These are the activations of a small neural network, seen along a few directions. Each row is one input.
Each table varies a few parts of the input and shows all the possible inputs, shuffled.
Descriptions start from the smaller parts, as in this example, which fits no table here: one of 6 places along a line, together with either a single point or one of 9 places along a line or (one of 2 separate values, together with one of 5 places around a ring).
Shared parts are said once, and a part with two or three values counts as separate values.

A family of inputs:
r1: 0.854  0.175  -1.462  1.457  -0.958  -2.358  -1.301  -2.131  -1.750  -0.043  -0.063  -0.374
r2: -0.458  -0.044  -0.116  -0.270  -0.630  -2.413  -1.306  -0.435  -2.778  0.949  -1.229  0.120
r3: 0.903  -0.342  -0.305  -0.817  1.590  2.154  1.570  0.262  1.942  -1.696  0.654  -1.034
r4: -0.648  1.057  -1.583  -1.763  0.323  1.367  0.254  -1.414  -1.489  -0.919  2.234  -0.727
r5: 0.843  -0.227  0.337  -2.153  0.964  2.489  -0.209  0.241  3.019  0.414  -0.537  -0.699
r6: -0.709  1.170  -0.940  -3.100  -0.303  1.702  -1.525  -1.435  -0.412  1.191  1.045  -0.392
r7: 0.175  -1.295  0.628  -0.198  2.347  0.437  1.799  0.730  1.237  -0.038  -0.620  0.565
r8: 1.096  -1.444  1.162  0.676  0.636  -1.625  0.008  1.243  0.650  0.171  -2.809  -0.183
r9: -1.885  2.705  2.306  1.985  -8.132  0.042  1.804  1.585  2.710  -1.445  2.837  2.278
r10: 2.408  -1.224  -0.184  2.402  0.310  -1.570  0.006  -0.457  1.679  -0.830  -1.645  -0.670
r11: 0.175  -1.016  1.042  1.935  2.021  0.456  -0.136  2.217  0.408  0.363  -1.205  -0.030
r12: -1.378  0.382  -0.234  0.988  0.753  -0.330  -1.451  0.539  -3.023  1.140  0.375  0.277
r13: -1.376  0.103  -0.650  -1.143  1.078  -0.350  0.488  -0.945  -2.193  0.743  0.962  0.868
Question: What do these inputs look like to the network?
Answer: either a single point or (one of 2 separate values, together with one of 6 places along a line)
Question: Which other rows does r7 become when the place on the line of 6 takes its other values? List them by row number.
Answer: r3, r5, r8, r10, r11

A family of inputs:
r14: 0.485  1.195  -1.059  -0.508  -2.596  -0.646  -1.395  -1.720  -0.242  0.172  0.502  -0.999
r15: -0.769  -0.079  0.855  2.244  -0.609  -0.764  1.224  1.284  0.138  0.442  0.302  0.686
r16: 1.161  -2.585  -1.064  -0.363  6.485  -1.174  -1.579  -0.265  -2.861  1.667  -3.167  -1.243
r17: 2.183  -2.289  -2.420  -1.069  6.539  -0.404  -1.116  -2.009  -1.976  0.468  -2.063  -2.141
r18: -0.538  0.899  0.300  0.200  -2.651  -1.413  -1.857  0.020  -1.129  1.371  -0.605  -0.102
r19: 0.250  0.219  -0.504  1.537  -0.553  0.001  1.685  -0.456  1.027  -0.757  1.407  -0.212
r20: -1.634  1.117  0.167  -0.819  -0.556  1.639  0.697  0.874  -0.990  -0.825  1.957  0.278
r21: -1.006  0.393  0.582  0.038  -0.074  1.533  1.589  1.011  1.334  0.365  1.319  0.325
r22: -0.274  0.730  -0.917  -0.366  -1.623  -0.829  0.235  -2.125  -0.607  -0.510  1.441  0.968
r23: 1.441  0.051  -0.139  1.576  -0.735  0.634  -0.343  -0.248  2.096  -1.261  0.214  -0.274
r24: 0.589  -0.859  1.614  0.704  -1.041  -1.413  0.982  1.405  1.464  -0.382  -1.867  0.466
r25: -1.536  0.906  0.169  -1.864  -1.141  0.701  0.137  -0.660  -0.297  0.611  1.351  1.503
r26: 0.926  -2.120  -1.334  -2.569  7.015  1.126  -1.214  -0.540  -1.668  1.591  -2.147  -1.604
r27: -0.779  1.372  0.028  -2.006  -2.114  0.883  -1.493  -0.255  0.069  1.293  0.411  -0.464
r28: 0.184  0.225  0.947  0.077  -0.256  2.165  -0.439  1.220  2.403  -0.139  0.126  0.264
r29: 0.421  -0.247  1.220  2.284  -0.792  -0.132  -0.804  1.493  1.207  -0.062  -0.892  0.625
r30: 0.353  -0.387  1.340  -1.503  -0.506  0.884  1.347  1.133  2.660  -0.458  -0.849  0.107
r31: -1.297  0.434  0.441  0.342  -1.678  -1.595  -0.227  -0.385  -1.494  0.689  0.334  1.864
r32: 1.612  -0.562  0.254  -0.004  -0.986  -0.646  1.444  -0.334  2.351  -1.580  -0.760  -0.430
r33: -1.399  0.646  0.439  1.388  -1.091  -0.659  0.332  1.147  -2.185  -0.749  0.939  0.638
r34: -0.372  0.941  -0.920  0.679  -1.038  0.109  0.794  -0.591  -1.300  -1.947  2.047  -0.257
Question: Changing only one part turns r20 into r33. The same change can be made to r27. Which row results?
Answer: r18
Question: What do these inputs look like to the network?
Answer: one of 3 separate values, together with either a single point or one of 6 places along a line
Question: Which other rows does r23 become when the place on the line of 6 takes its other values? List them by row number.
Answer: r14, r19, r22, r32, r34

A family of inputs:
r35: -0.998  -0.006  0.056  0.665  0.949  -0.358  -1.224  0.551  -2.071  1.340  -0.215  0.388
r36: 0.965  0.157  -1.530  -0.774  0.918  0.737  -0.381  -1.518  -0.141  -0.799  0.639  -1.304
r37: 0.188  0.051  -0.551  -2.530  0.730  0.683  -0.547  -0.737  -0.264  0.263  -0.342  -0.813
r38: 1.127  -0.767  0.581  0.479  0.939  0.494  -0.885  0.813  1.726  0.594  -1.594  -0.526
r39: 0.093  0.005  -0.378  0.258  0.234  -0.791  -2.119  -0.420  -1.359  1.358  -0.907  -0.289
r40: 0.459  -1.207  0.609  0.658  1.644  -0.128  1.420  0.632  1.251  -0.104  -0.767  0.528
r41: -0.946  -0.258  0.152  -0.408  0.826  -1.033  -0.286  0.462  -2.425  0.651  -0.612  0.263
r42: -0.955  0.290  -0.213  -1.051  1.568  1.791  -0.591  0.324  -0.621  0.934  0.746  -0.010
r43: 0.515  -0.422  -0.785  0.029  0.224  -1.846  -0.709  -1.570  -1.123  0.678  -0.771  0.087
r44: 0.557  -0.125  -1.053  -1.686  0.843  0.302  -0.075  -1.799  0.327  0.270  0.190  -0.311
r45: -0.574  -0.435  -0.350  0.436  0.938  -1.412  0.185  -0.600  -1.836  0.659  -0.080  0.766
r46: 0.089  -1.030  1.111  -0.186  1.531  0.252  0.947  1.694  0.661  -0.113  -1.299  0.027
r47: 0.145  -0.247  -0.283  -0.815  0.111  -1.466  -1.181  -0.509  -1.713  0.669  -1.303  -0.414
r48: 0.923  -0.140  -1.262  0.941  0.299  -1.412  -1.015  -1.289  -1.590  -0.391  -0.322  -0.906
r49: 0.136  0.301  -0.646  -1.457  0.852  1.358  -1.485  -0.648  0.090  0.951  0.055  -0.687
r50: -1.188  2.309  2.564  2.248  -7.862  0.281  2.104  1.916  3.899  -1.802  2.331  1.996
r51: -0.125  0.144  -1.095  -0.367  1.631  1.171  0.512  -0.548  -0.853  -0.817  1.330  -0.625
r52: 1.549  -1.194  0.173  0.251  0.930  -0.562  0.526  -0.338  1.963  -0.085  -1.459  -0.151
r53: -0.903  0.040  -0.117  -2.123  1.445  1.115  0.348  0.235  -0.975  0.245  0.350  -0.136
r54: -2.181  3.380  1.338  0.309  -7.947  1.144  1.498  0.451  2.264  -1.454  3.978  1.843
r55: -2.217  3.079  1.605  2.024  -8.568  -1.004  0.865  0.683  0.812  -1.044  3.020  2.242
r56: 0.868  -0.924  0.132  1.570  1.718  0.307  1.113  0.913  0.783  -1.173  -0.318  -0.464
r57: 0.037  -0.778  1.016  0.886  1.654  0.927  0.009  1.784  1.015  0.576  -0.902  0.152
r58: -0.533  -0.138  -0.618  -1.279  1.557  0.736  0.819  -0.829  -0.386  0.252  0.881  0.368
r59: 1.179  -1.019  0.677  -0.593  0.816  -0.182  0.053  0.723  1.372  -0.095  -1.990  -0.651
r60: 1.957  -0.911  -0.304  1.163  1.005  -0.128  0.219  -0.057  1.496  -1.154  -1.009  -1.144
r61: -0.167  -0.152  -0.827  1.348  1.013  -0.978  -0.121  -0.319  -2.303  -0.410  0.369  -0.226
Question: Changing only one part turns r42 into r57. The same change can be made to r37. Which row results?
Answer: r59
Question: What do these inputs look like to the network?
Answer: one of 3 separate values, together with either a single point or (one of 2 separate values, together with one of 4 places along a line)
